[ 76 -10 -42  71 -32 -14  81  52] -> vapam
[ -1   3  29 -36  51  39 -64  75] -> mup
[ 82 -13 -42 -40  70 -75  67   6] -> fugeb
[-43  23  60   5 -37 -19  49  26] -> Rido
[ 45   6  -9 -66  44  26 -36   5] -> bune
[ 28  51 -28 -44 -42  32  52 -51] -> zokek
[-21  -6 -26 -63 -81  83  75 -30] -> Vagop
[-73 -67 -78 -14 -32 -67   9  11] -> mebe
[  0  83  29  30   6  -5 -54   7] -> sodi
has: [-37 -19]	yes
len: [-73 -67 -78 -14 -32 -67]	6

[-44  -3  -1  -5] -> sodi
[-44  -3  67 -66] -> Vov
[-44  -3 -66 -65] -> mebe
which: [-44  -3 -66 -65]	mebe
has: [-44  -3  67]	yes
has: [-44  -3  67 -65]	no
len: [-44  -3  -1  -5]	4
which: [-43  -3  68 -67]	Vov

[-45  44 -61  67  65  65 -23 -51  38  33 -12 -40 -85  60] -> Rido
[ 47 -18 -79  47  52  52 -19 -48  33  -6 -12 -61 -54  76] -> sodi
[-52  38  33 -45 -38 -37 -83 -45 -76  18  23   9 -43 -25] -> mebe
[-20  75  44 -45 -50 -50   4  44   6  -6 -27  37  -2 -20] -> zokek
[-72 -53  67  33  29  28 -21 -10  49 -40 -43  88  10  -4] -> Vagop
[ 47 -80  22  24  29  29 -47 -76 -42   7  18  20 -47  -8] -> bune
[-74 -54  77  27  25  24  46 -19  26 -24 -34  92  -3 -12] -> Vov
[-20  20  -2  19  21  21 -59 -16 -77  88  87 -23 -17 -69] -> vapam
common Vagop bune: 	[29]
has: [-16 -78]	no
has: [77 27 25 24 46]	yes
which: [ 47 -80  22  24  29  29 -47 -76 -42   6  18  20 -47  -8]	bune
back: [ 33  38 -51]	Rido

[ 34  -3  43  66 -22 -15 -12 -25   7] = fugeb
[-39  10  54 -36  12  45  52  -2   8] = Vagop
[ 26   4   8 -12   9  56  39  27 -51] = mebe
[ 34  -3  43  66  35 -15 -12 -25  80] = vapam
[-39  10  54 -36  12  38 -31  34 -11] = bune
[ 34  -3  43  66  35 -15 -12 -25   7] = Vov
has: [34 -4]	no
len: [-39  10  54 -36  12]	5

[ 14  -8  21  -8  36  -5  24 -23  -9 -31 -18  66  12  16 -23 -32  23  22
  11  -7  29  31  32  39  -8  48 -37  38  54   6 -33  -5 -15  14 -39  15
  34  66  68  21 -36  26  -2  12] : mup
[-25   6  -4  25  -1 -14 -25  74  17  71  37 -62   4 -15  54  30   9 -12
  16   6   5  11  -7 -14   7 -24  31  11 -40 -18  29  50  34  23  54  -3
 -21  -6 -15 -25  -1 -29  22   0] : Vagop
[-13 -10  49  -6  56 -26 -25  65 -10   1  36  29 -26  22  39 -27  -7  41
 -12   8  55  54  35  28   7   9 -16  42  18 -29 -32  39  19  14 -17  20
  32  51  56  30 -11   4 -19  -6] : Nim
[-28   3   0  22   6 -15 -26  75  38  70   4 -63   0 -12  -1  29   7 -12
  12   6   5  13  -6 -10   6 -25  31  13 -37 -20  26  51  36  26  48   0
 -22   0 -16  15  -2 -28  19  -4] : sodi
[ 14  -8  21  -8  36  27  24 -23  -9 -31 -18  66  12  16 -23 -32  -2  22
  11  -7  29  31 -12  39  -8  48 -37  38  54  13 -33  -5 -15  14 -39  15
  34  66  68  21 -36  26  -2  12] : Vipeb
[  7 -11  22  -8  34 -14  13  -9 -10 -26 -13  63   7  12 -14 -38  22  24
  12  -7  37  38  34  35 -11  45 -41  42  47  -4 -37   3 -16  13 -33  11
  36  66  75  18 -42  19  -5  12] : fugeb
[-28   3   0  22   6 -15 -26  75  13  70  38 -63   0 -12  54  29   7 -12
  12   6   5  13  -6 -10   6 -25  31  13 -37 -20  26  51  36  26  48   0
 -22   0 -16 -24  -2 -28  19  -4] : Vov
[-28   3   0  22   6 -15 -26  75  13  70  38 -63   0 -12  54  29   7 -12
  12   6   5  13  -6 -10   6 -25  31  13 -37 -20  29  50  33  23  54  -3
 -21  -6 -15 -25  -1 -29  22   0] : vapam
has: [-37  13]	no
which: [-28   4   0  23   6 -15 -25  74  13  71  39 -63   0 -12  53  29   7 -12
  12   6   5  13  -6 -10   6 -25  31  13 -37 -20  26  51  37  26  48   0
 -22   0 -15 -23  -2 -28  19  -4]	Vov
len: [ 14  -8  21  -8  36  -5  24 -23  -9 -31 -18  66  12  16 -23 -32  23  22
  11  -7  29  31  32  39  -8  48 -37  38  54   6 -33  -5 -15  14 -39  15
  34  66  68  21 -36  26  -2  12]	44
len: [-28   3   0  22   6 -15 -26  75  13]	9
has: [ 34 -14]	yes
len: [-25   6  -4  25  -1 -14 -25  74  17  71  37 -62   4 -15  54  30   9 -12
  16   6   5  11  -7 -14   7 -24  31  11 -40 -18  29  50  34  23  54  -3
 -21  -6 -15 -25  -1 -29  22   0]	44

[  8   0  16 -16  -3 -19  59  31  39  -3] = mebe
[ -6 -31 -41 -38 -82 -41   0  44 -14  29] = fugeb
[-25 -56 -52 -43 -86 -63  -9  67 -17  41] = Vagop
len: [-25 -56 -52 -43 -86 -63]	6
has: [-16  -3]	yes
back: [-17  67  -9]	Vagop

[ 17  26 -29 -22 -36  28] = mup
[  5  23   3 -43  40  25] = Vipeb
[ 5 26  8 -8 27 24] = bune
[-74 -23  10  16 -49  24] = zokek
[-16 -41 -34 -26  -7  28] = vapam
[ 17  26 -29 -22  27  24] = mebe
[ 17  26 -29   9  19  24] = Vov
len: [  5  23   3 -43  40]	5
has: [-29  26]	no
which: [ 17  26 -29 -22  27  24]	mebe
back: [-23 -74]	zokek

[-3  1  1  1  1  2  0 -1  0  1  1  0  3  0  0]  fugeb
[ 67 -44  92  50 -38  45  63   3  32 -82 -53  58 -90  48  21]  vapam
[ 45  63   3  32 -82 -53  58 -91  48   1   1   0   3   0   0]  zokek
back: [ 48 -90  58 -53 -82  32   3  63  45]	vapam
which: [-2  1  0  1  1  3  0 -1  0  0 -1  0  3  0  2]	fugeb

